Small tables with named rows and columns. After each table, cells are looked up by row and column.

Table gat
|  | pev | zun | karivu | gisebur | tafefot | veduke | subota |
|---|---|---|---|---|---|---|---|
| gub | 3.31 | 4.64 | 3.25 | 5.27 | 5.50 | 4.80 | 2.69 |
| lin | 3.64 | 5.52 | 3.98 | 5.88 | 3.19 | 6.41 | 3.51 |
| dobo | 5.50 | 4.11 | 5.57 | 3.45 | 3.23 | 3.94 | 6.14 |
| rup | 2.89 | 3.87 | 2.45 | 4.84 | 7.70 | 3.41 | 1.76 |
| dor | 4.20 | 4.89 | 4.37 | 4.96 | 3.63 | 5.29 | 4.24 |
| mobig | 5.26 | 5.60 | 5.90 | 4.94 | 0.54 | 6.60 | 6.22 |
| neze | 2.17 | 4.54 | 1.88 | 5.90 | 7.44 | 4.59 | 0.77 |
| sonub | 4.98 | 3.73 | 4.81 | 3.42 | 4.80 | 3.23 | 5.16 |
| non | 4.90 | 4.58 | 5.06 | 4.24 | 3.20 | 4.75 | 5.30 |
| reg | 4.01 | 5.47 | 4.40 | 5.59 | 2.72 | 6.32 | 4.12 |
| togumi | 5.56 | 3.33 | 5.32 | 2.71 | 4.72 | 2.54 | 6.00 |
| vevoka | 3.51 | 3.11 | 2.85 | 3.77 | 8.31 | 2.07 | 2.53 |
| munivo | 6.71 | 3.79 | 6.84 | 2.41 | 2.03 | 3.40 | 8.04 |
| dese | 2.79 | 4.13 | 2.44 | 5.13 | 7.33 | 3.86 | 1.68 |

neze, veduke -> 4.59
munivo, zun -> 3.79
reg, pev -> 4.01
lin, karivu -> 3.98
dor, subota -> 4.24
dobo, veduke -> 3.94
togumi, tafefot -> 4.72
gub, gisebur -> 5.27
dese, tafefot -> 7.33
rup, veduke -> 3.41
vevoka, pev -> 3.51
non, subota -> 5.30
dese, subota -> 1.68
vevoka, subota -> 2.53
dese, veduke -> 3.86
sonub, karivu -> 4.81
Which row has the largest gisebur? neze

vis:
,pizoges,pega,gipas,vanifig,rupobes,debaf,ruz,bir
sar,98,43,9,89,78,99,19,129
zibapul,106,3,24,81,40,138,59,159
lukavum,134,65,226,76,65,82,79,87
nomil,176,185,110,20,82,209,144,134

vanifig of lukavum = 76
pizoges of lukavum = 134
debaf of lukavum = 82
ruz of sar = 19
pega of zibapul = 3
gipas of sar = 9
gipas of zibapul = 24
gipas of nomil = 110
pega of lukavum = 65

takev =
,relanos,lafez,dibulo,did,tor,kemos,goda
luzu,6112,4448,5527,4502,7882,9664,3156
risov,5607,7366,3060,7504,5404,4502,9683
zalar,6275,6241,3112,8097,4877,9248,7072
kuz,6304,5699,3847,8450,5590,9597,6630
nevinab,6080,4872,6460,9039,7272,5614,9366
feb,5661,6721,3294,1698,7413,6488,3707
mozip,5417,6859,3494,3977,3068,7585,2452
popuz,6341,4144,6540,9685,5191,8620,6524
berodu,5078,6386,6520,7121,3441,1640,7953
rugite,6073,6852,3268,8349,5788,6557,9375

What is the did of berodu in takev?
7121
What is the tor of feb in takev?
7413
What is the tor of zalar in takev?
4877
What is the tor of popuz in takev?
5191
What is the did of nevinab in takev?
9039
What is the tor of risov in takev?
5404
What is the dibulo of rugite in takev?
3268
Which row has the largest relanos? popuz

tof:
	kada	runeg	sozup	nepigan
pasulot	-1.31	3.27	2.07	-8.06
rofimiv	-1.86	5.34	2.16	-7.72
mut	-6.07	7.56	4.85	-7.88
nede	-4.06	7.58	2.70	-7.73
dud	-6.66	5.39	7.39	-7.54
neto	-2.53	6.29	2.57	-8.05
ses	-6.65	5.80	6.76	-7.72
sobufa	-6.75	7.33	5.68	-7.72
riguf	-6.73	2.34	2.93	-3.19
liv	-3.82	7.45	3.03	-8.07
dorime	-6.87	2.43	5.81	-3.86
tum	-6.98	2.63	4.37	-2.39

What is the sozup of mut in tof?
4.85
What is the nepigan of nede in tof?
-7.73
What is the runeg of nede in tof?
7.58
What is the nepigan of pasulot in tof?
-8.06
What is the runeg of mut in tof?
7.56
What is the sozup of sobufa in tof?
5.68
What is the kada of riguf in tof?
-6.73
What is the sozup of dorime in tof?
5.81
What is the sozup of neto in tof?
2.57
What is the kada of pasulot in tof?
-1.31
What is the kada of dorime in tof?
-6.87
What is the sozup of ses in tof?
6.76

pil:
	narek	zizus	fadivog	zot	dufe
fikol	186	186	211	151	249
vanu	92	221	110	105	74
mimil	103	251	111	149	10
gazo	133	241	209	62	251
rorume	160	209	147	202	76
fesol	106	235	123	128	63
sapokaz	226	142	208	222	237
bap	219	190	225	210	223
siro	161	166	178	127	233
libara	135	226	141	162	78
paz	172	175	190	142	231

dufe of paz: 231
zot of mimil: 149
dufe of mimil: 10
fadivog of sapokaz: 208
dufe of rorume: 76
fadivog of siro: 178

viv =
,ritos,bogakap,kufitor,vuv,bireso,duno,vafu
fameba,20,45,20,47,65,40,38
riv,78,35,75,54,18,41,41
lipo,33,35,32,18,48,38,37
kofifeg,68,42,67,70,29,42,41
dip,77,40,74,69,22,42,42
fomum,14,38,14,14,64,38,36
vop,7,42,7,25,72,39,36
kupo,67,34,65,40,24,40,40
fofezu,4,42,5,23,74,39,36

What is the bogakap of kupo in viv? 34
What is the kufitor of fomum in viv? 14
What is the bireso of dip in viv? 22
What is the duno of lipo in viv? 38
What is the vafu of fameba in viv? 38
What is the vuv of kupo in viv? 40
What is the bireso of riv in viv? 18
What is the ritos of dip in viv? 77
What is the kufitor of lipo in viv? 32
What is the ritos of fameba in viv? 20
What is the ritos of kofifeg in viv? 68
What is the vafu of kofifeg in viv? 41
What is the ritos of fomum in viv? 14
What is the bireso of fofezu in viv? 74
What is the kufitor of fofezu in viv? 5
What is the bogakap of kofifeg in viv? 42
What is the vafu of riv in viv? 41
What is the ritos of riv in viv? 78
What is the bogakap of fofezu in viv? 42
What is the vuv of dip in viv? 69

